These are the activations of a small neural network, seen along a few directions. Each row is one input.
Each table varies a few parts of the input and shows all the possible inputs, shuffled.
A made-up example of a description, with smaller parts first: one of 4 places along a line, together with either a single point or one of 9 places around a ring or (one of 3 separate values, together with one of 8 places around a ring).
Shared parts are said once, and a part with two or three values counts as separate values.

Other details of the inputs vary at random and push rows far along two fixed directions, the same in every table; ignore that.

Rows:
x1: [ 19 -15   6  -6  23 -25 -22  19   0   2 -21   3   6]
x2: [  0 -10   7  -9  35  -1 -28  20  35   9 -34  -2   1]
x3: [-47  -8 -18 -16 -24  43  -2   4  31  21  12 -28  -1]
x4: [-51   2  -5   6  -7  43  20  10  46   1  10 -11   1]
x5: [ 41   4   4  -9  -1 -47 -22 -14 -42  22  -1   6   6]
x6: [ -2 -17   7  -8  36  -4 -26  21  36   9 -37   2   2]
x7: [-33  15  -8   1 -16  24  24   3   3  -8  22 -13   9]
x8: [ 10  20   5   1 -28  18  39 -16 -28 -21  29  -2  -9]
x9: [ -7  26   1   3 -30   4  32 -10 -37 -17  34 -12   4]
x10: [ 43   2  11  10  19 -35   7 -11 -30  -4  -9  31   2]
x11: [ -9  13 -11   5 -27   3  44 -10 -38 -19  31  -4   5]
x12: [-59   1 -10   2  -6  39  17  13  38   0  11 -15  12]
x13: [ 36   6   6  14  18 -45   9  -8 -30   0  -4  29   7]
x14: [ 28  -1  14   4  25 -14 -15   3  11   3 -23  12   1]
x15: [ 11   6  -3 -12 -35  12  27   2 -38 -24  26 -24  -9]
x16: [  8  14   5   2 -30  16  43 -16 -28 -22  28   1  -8]
x17: [  3 -19   6   8  39   1 -20  13  40  12 -39  14   2]
x18: [-61 -11  -4 -11  -8  65  -5  29  57   1   2 -46  -5]
x19: [ 26  -7  13   5  25 -16 -12   3  12   3 -26  16   2]
x20: [ 21 -14   4  -4  30 -21 -14  12   1   1 -32  10  -2]
x21: [ 50   8  17  -8  13 -39  -9  -4 -37  -8 -13   3  -4]
x22: [ 17  17  10  -1 -33  19  33 -16 -27 -23  23 -17 -15]
x23: [-32  -4   5  10  45   9 -29  22  71  25 -29   9  13]
x24: [  8  -6 -11   8   9 -26 -44 -11   0  11  -9  23   0]
x25: [  0  -4 -19 -12 -44   4  27 -18 -41   2  30 -14  -7]
x26: [  8  -4  -8  -8 -33  11  33   2 -40 -25  23 -19 -11]
x27: [-54 -17 -30   6 -21  39 -10  -8  33   1  12  -5 -11]
x28: [-10   7  13  11  33  -8 -21  10  36  17 -17   9   9]
x29: [ 38  -6  -2 -10  -1 -49 -15 -13 -38  19  -2  13   8]
x30: [-17 -19 -14   8  19 -12 -50  -3  34  18 -18  21   3]
x31: [-18  16   9   2 -17  37  24  -6   9 -11  20 -14  -9]
x32: [ 34   6  -2  10  -4 -45 -36 -23 -39   4   2  24  -3]
Description of these inputs: one of 4 places along a line, together with either one of 2 separate values or one of 6 places along a line.
The inputs of x1 and x15 match in every part but the place on the line of 4. If x6 is changed in the same way as x1 into x15, which row does it become?
> x2
Start at x11 and move only the place on the line of 6, one step at a time. The first step leads to x13. Which rows follow, in order?
> x10, x17, x20, x26
Change only the choice among 2 separate values in x30. List by row number the other rows that result.
> x29

Rows:
x33: [ 33 -10  14   8  84 -82 -91   5  29  59 -63  41  31]
x34: [ 23   3  -5 -22 -38  -5  10  -7 -53 -18  19 -20 -14]
x35: [ 19   0   3   4  22 -55 -30  -4  -8  29 -13  22  20]
x36: [ 15 -22  -6  -2   9 -15 -26   2  -5   1 -17   2 -12]
x37: [ 28   4   8   4  20 -41 -42 -13  -7  29 -13  21   9]
x38: [  4  12   6   2  17 -22 -22  -3  -4  12  -7   2  10]
x39: [ -2   3  -4   6  20 -27 -10   6  -4  10  -2  16  13]
x40: [ 14   9  -2  10 -25  -4  36 -15 -44 -28  23  12  -7]
x41: [-68  -9  -6   6   0  85  20  21  88  -3  -8 -21 -11]
x42: [-29  -4  11   4  28  27 -36  15  70  10 -23  -4  -2]
x43: [-19   0   4 -17  -9  40  30  21  13  -5   9 -37   0]
x44: [ 17  13 -12   9 -32  -5  21 -23 -41 -24  26   9 -14]
x45: [ 27  -2   0  -8 -21  -2  49  -4 -44 -28  12  -5  -5]
x46: [ 16  -3  -6   5  26 -52 -25  -3 -10  28 -11  30  19]
x47: [ 20  15  -2   6 -34   0  14 -26 -42 -23  28   5 -13]
x48: [ 28 -29   3  17  86 -80 -82   5  31  49 -64  64  23]
x49: [ 31   0   7   3  18 -40 -44 -17  -1  22 -13  25   1]
x50: [-15   6  -1   5   7   1  11  12   6  -1   4   2  10]
x51: [-75   7   5  -5   4  82  19  23  79   8  -3 -40   0]
x52: [-10  16   8   1   4   6   0   3   6   1   0 -11   6]
x53: [  8   8 -10   8 -28  -8  28 -21 -47 -22  28  13  -8]
x54: [-26 -32  -4  -1  27  26 -33  25  59   9 -36 -11  -9]
x55: [ -4  -3   3 -11   0   7  -1  20   1   1   0 -23   7]
x56: [-14  -5   3 -26 -16  45  24  17  15 -11  -2 -36 -15]
x57: [ 29   5   2 -22 -34  -2  18  -2 -50 -24  14 -21 -14]
x58: [-79 -10  -6   3   8  79  30  25  81   1  -3 -22   4]
x59: [-28  12  10  -1  -8  32  39  13  21  -6  12 -21   3]
x60: [ 23  15  -4  10 -30  -1  29 -17 -38 -30  21   7 -12]
x61: [-77 -14  -4   6   5  83  26  23  82  -2  -6 -16  -5]
x62: [ 26  -7  -9  12  20 -43 -34 -14  -3  18 -18  36   2]
x63: [-81  -4  -4  -1   6  78  31  32  80   6   1 -27   4]
x64: [ 23  27  13   2 -28   0  22 -15 -42 -19  27  -8  -7]
x65: [ 26  16   6   7 -31   4  22 -20 -39 -29  23   4 -12]
x66: [-15  13  14  -3 -13  48  24   0  29 -14  11 -18 -15]
x67: [-12 -16  -1  -8 -13  45  26   9  17 -15  -3 -26 -22]
x68: [ 10  -7   1 -10  12 -21 -23  14  -9  12  -6  -9  11]
x69: [ 18   2 -10 -15 -42 -11  14 -11 -53   2  31 -17   2]
x70: [  5  -8  14   6  57 -26 -70   9  52  27 -41  22   6]
x71: [ 13  23   7   3 -27 -13  35  -6 -43 -19  28  -7   4]
x72: [ 12  -5 -16  -7 -32 -11  25 -11 -51 -23  23  -3  -6]
x73: [ 32 -18  -2 -18  12 -39 -44   1 -15  24 -25   7   3]
x74: [  2  -5  16   8  59 -28 -68  13  46  34 -41  18  14]
x75: [  4   8 -18   3 -33 -14  28 -27 -46  -6  33  10   3]
x76: [-64  -7   4   3  -1  90  12  17  87  -3  -6 -24 -11]
x77: [ 30  -6   1   9  19 -38 -42 -18  -4  19 -17  33   3]
x78: [ 12  14  -4   7 -21  -8  40 -13 -44 -26  26   5   3]
x79: [ 11  -9 -23  -8 -39 -13  22 -19 -52  -9  25   1  -4]
x80: [  7  21   0   1 -31 -17  27 -12 -45 -13  33  -6   3]
x81: [ 32 -28  -8  -1  16 -39 -41  -6 -12  20 -25  17  -6]
x82: [ 31  28  21   0 -20   5  38 -13 -38 -19  22  -8  -9]
x83: [ -8 -16  -9  -4   2   5   5  12   4 -11  -7  -4   2]
x84: [ -1  -2  -6   9  21 -25 -10  -2  -2   3  -5  19  13]
The inputs of x38 and x51 match in every part but one. If x84 is changed in the same way as x38 into x51, which row does it become?
> x58
What is each input in this table made of?
> one of 4 places along a line, together with either one of 4 separate values or one of 9 places around a ring
Change only the place on the line of 4 in x71. List by row number the other rows that result.
> x35, x59, x80

Rows:
x85: [-59   0   0 -21  -6  56  -3  20  51  25  -3 -51  -8]
x86: [-65   5 -11 -18 -16  48  -8  15  57  27   4 -41   4]
x87: [ 25 -10   7   0  54 -52 -86   2  40  46 -56  26   7]
x88: [-39  22   6  -3 -11  51  39   6   2 -19  18 -31  -2]
x89: [-28 -28  -6 -20  23  10 -33  46  43   3 -25 -23   7]
x90: [-39  14 -11   9 -32  44  31 -14  20 -22  19  -6 -14]
x91: [ 97   7  28 -11  15 -71 -42  -9 -46   3 -22  21 -10]
x92: [ 54 -11  17 -14  57 -66 -38   4 -25  28 -44  17  18]
x93: [ 48  14 -12 -10 -57 -19  28 -46 -85 -24  34   6 -12]
x94: [-74   3 -12  18  -7  53   1  -3  69   2  13   4  -5]
x95: [ 30  23  21  -5 -13  -9  42   7 -33 -33  16  -6  -1]
x96: [-87 -18 -34  -6 -14  37 -14  21  45  15  17 -22  11]
x97: [ 70  17  11  15 -16 -55  49 -15 -85 -18  25  14   5]
x98: [-59  -9  -5  -5  10  58  31  25  58   6  -9 -28  -4]
x99: [-67  -1 -16  -2 -25  53 -26  -6  63  27  16 -18 -11]
x100: [  9 -21   4   7  70 -59 -51  14  33  51 -43  47  35]
x101: [-32  10   1  -6 -39  39  17   6   7  11  31 -47  -2]
x102: [-41  -3 -23  -4 -44  44   6 -23  10   3  34  -6  -7]
x103: [ -1  12  10   8  12  18   1  -8  -1 -16  -7   3 -12]
x104: [-35  -1  12   2  42  15  -1  24  51  11 -29  -8   6]
x105: [ 38  21 -11  14 -49 -25  47 -42 -73 -26  48  30 -14]
x106: [-14  25   4   4  10   0   9   1  -1  -6   3   1  17]
x107: [  4 -27   4  -8  49  -4 -53   5  39  28 -50   9  -2]
x108: [ 17  28   2   4 -60  24  73 -35 -68 -50  46 -12 -33]
x109: [ -1   5  -8  17 -50  36  55 -17 -22 -28  39 -10 -21]
x110: [ 22 -24 -10  -4  22 -34 -40   1 -20  -1 -29   8 -13]
x111: [ 13   0  16  11  80 -62 -46  19  40  28 -56  37  31]
x112: [ 74 -22  20  -2  47 -55 -36   6  -6   5 -47  41   1]
x113: [ -3 -27   9  10  52 -16 -27  26  42  36 -38  11  23]
x114: [-26  -3  -9   1 -23  55  42  -6  15 -18  10 -15 -28]
x115: [-74   6 -12 -10 -17  44 -12  10  57  35  20 -29   8]
x116: [ 89  12  14   0 -21 -41  37 -19 -76 -40  13  24 -19]
x117: [ 35  27   6  22   5 -43 -11 -32 -44 -11  16  43   5]
x118: [-33  -4  -6  -7 -33  44  26   4   3   2  27 -38   7]
x119: [-15  -7  16   4  29  26 -17  22  66  -9 -28   4  -8]
x120: [-26 -11 -10   1 -40  53  12 -11   9  -5  24 -26 -12]
x121: [-15   8 -17 -12 -50  25  61 -12 -35 -13  35 -17   0]
x122: [ 23   1   2 -11 -13  -6  44  -7 -50  -7   9  -7  -4]
x123: [ 35   5 -11   0 -49 -35  32  -9 -98 -28  43 -17   0]
x124: [ 39  38  16  15 -33 -19  51 -19 -85 -35  46  -5   7]
x125: [-23  26   2  13   9  -4   4  -4   0   2  19  12  21]
x126: [-44 -13 -38  -7 -46  37   1  -5   1 -18  19 -21 -16]
x127: [ 33 -21   6  17  19 -23 -16  -5  -3  11 -19  24   0]
x128: [ 82   5  20  12  13 -74 -43 -20 -49  17 -13  22  -3]
x129: [-20  15   9  -1 -24  62  23   4  18 -38  18 -19 -17]
x130: [ 41  -2 -16   7 -56 -26  18 -25 -91 -35  40  -5 -18]
x131: [ 51   6  -3  11   0 -43  11 -24 -38 -11  -4  35  -6]
x132: [ 40  27  -6  -1 -41 -29  67 -23 -80 -26  36   7   0]
x133: [-65   1   4  15   4  52  20  24  63   2   5 -27   8]
x134: [-48 -23 -24 -11  18   0 -35  28  38  17 -22 -13  16]
x135: [ 38 -17  26  -1  83 -50 -38  40  44  21 -62  29  21]
x136: [-36 -13 -10 -16  21  13 -25  14  46  30 -22 -10  21]
x137: [-13 -15 -13 -15   2  -7  -5  17 -18  -2  -6 -22  -2]
x138: [  4 -32   5   1  53  -4 -36   9  42  25 -53  20  -5]
x139: [ 13   9  17 -25  -8   3  -6  18   3   7   1 -29  -1]
x140: [-47 -14   0 -29  -5  64   3  31  57   4  -3 -42   5]
x141: [-24   4   8  17  55 -31 -31  14  50  29 -23  31  27]
x142: [ 58  11  13  -8  -5 -38 -17 -24 -50   5  -6   2 -21]
x143: [ 17 -27  11 -13  43  -3 -56  17  48  16 -47  10   2]
x144: [ 48  12  15  19  54 -62 -48 -12 -10   4 -37  50  14]
x145: [ -9 -10 -14   8 -11   4  -1 -18   4  10   9  26  -2]
x146: [-75  -2 -17   6  -2  46  20  15  64  17  14  -6  11]
x147: [-58  -5   0  22  -3  62   7   9  68  -5   3 -15  -9]
x148: [ 61   6   5  -3  22 -89 -27 -20 -60  24  -2  40  28]
x149: [ -2   7 -35   0 -84   2  31 -36 -81 -34  66  -4 -20]
x150: [ 61  13  38   2  66 -62 -33  21 -11  -2 -38  28  23]
x151: [ 24  -1 -12  -1 -30  -6  25 -28 -39 -12  12  15 -11]
x152: [-32  14   2  21 -25  55  20  -7  13 -24  27 -16  -9]
x153: [  4   3   1 -21 -46  36  64   6 -30 -28  32 -28  -8]
x154: [ 33 -39   4  -6  64 -50 -87  31  33  12 -64  24   3]
The inputs of x108 and x94 match in every part but one. If x110 is changed in the same way as x108 into x94, which row does it become?
> x149
The inputs of x103 and x117 match in every part but one. If x137 is changed in the same way as x103 into x117, which row does it become?
> x96
What is each input in this table made of?
> one of 2 separate values, together with one of 5 places along a line, together with either a single point or one of 6 places along a line
Change only the choice among 2 separate values in x122. List by row number the other rows that result.
> x138
Change only the choice among 2 separate values in x120. List by row number the other rows that result.
> x118

Rows:
x155: [ 26  -7  15  -6  29 -22 -14   9   8  13 -26   8   4]
x156: [ 16   3  11   6  33 -26 -18   9   8   1 -21  15  11]
x157: [-13 -17  -5  -2  25   4 -29   6  38  19 -27   7   0]
x158: [  3   9   1   1 -12   4  29  -4 -16 -14  12   0   2]
x159: [  5  -8 -12  -2 -22   3  14  -6 -21 -13  12  -2  -9]
x160: [  1   9  -4   5 -20   2  19 -15 -15  -3  18   3  -4]
x161: [-19  -3   3   9  27   0 -31   8  43  17 -19   8   6]
x162: [ 14  10   9  -9 -16   9  18   1 -17 -12  11 -15  -9]
x163: [  6   4  -4   0 -23   6  13 -17 -17  -1  17   1  -5]
x164: [  6   8  -1   1 -24   7   5 -15 -17  -7  18  -3  -6]
x165: [ -5   3 -12  -8 -23  -5  12  -4 -26   6  20 -10   6]
x166: [  9  10   7  -1 -11   7  22   1 -19 -17  10 -12  -4]
x167: [  5  -4  -8  -1 -23   4   6  -4 -22 -19  13  -5 -11]
x168: [  8  -4   0  -5  22 -37 -34   7  -4  19 -13   6  15]
x169: [-98  -6 -13   2  -6  88   7  23  87   1   8 -31  -3]
x170: [ 20  -7  13   3  34 -23 -10  10   6   9 -26  11   9]
x171: [ -1   8  -2   5 -13   3  25  -8 -18 -10  17   6  -1]
x172: [ 17  -7   3   0  22 -23 -34  -1   3   8 -23  14  -1]
What is each input in this table made of?
> one of 2 separate values, together with either a single point or one of 8 places along a line
Change only the choice among 2 separate values in x163. List by row number the other rows that result.
> x164
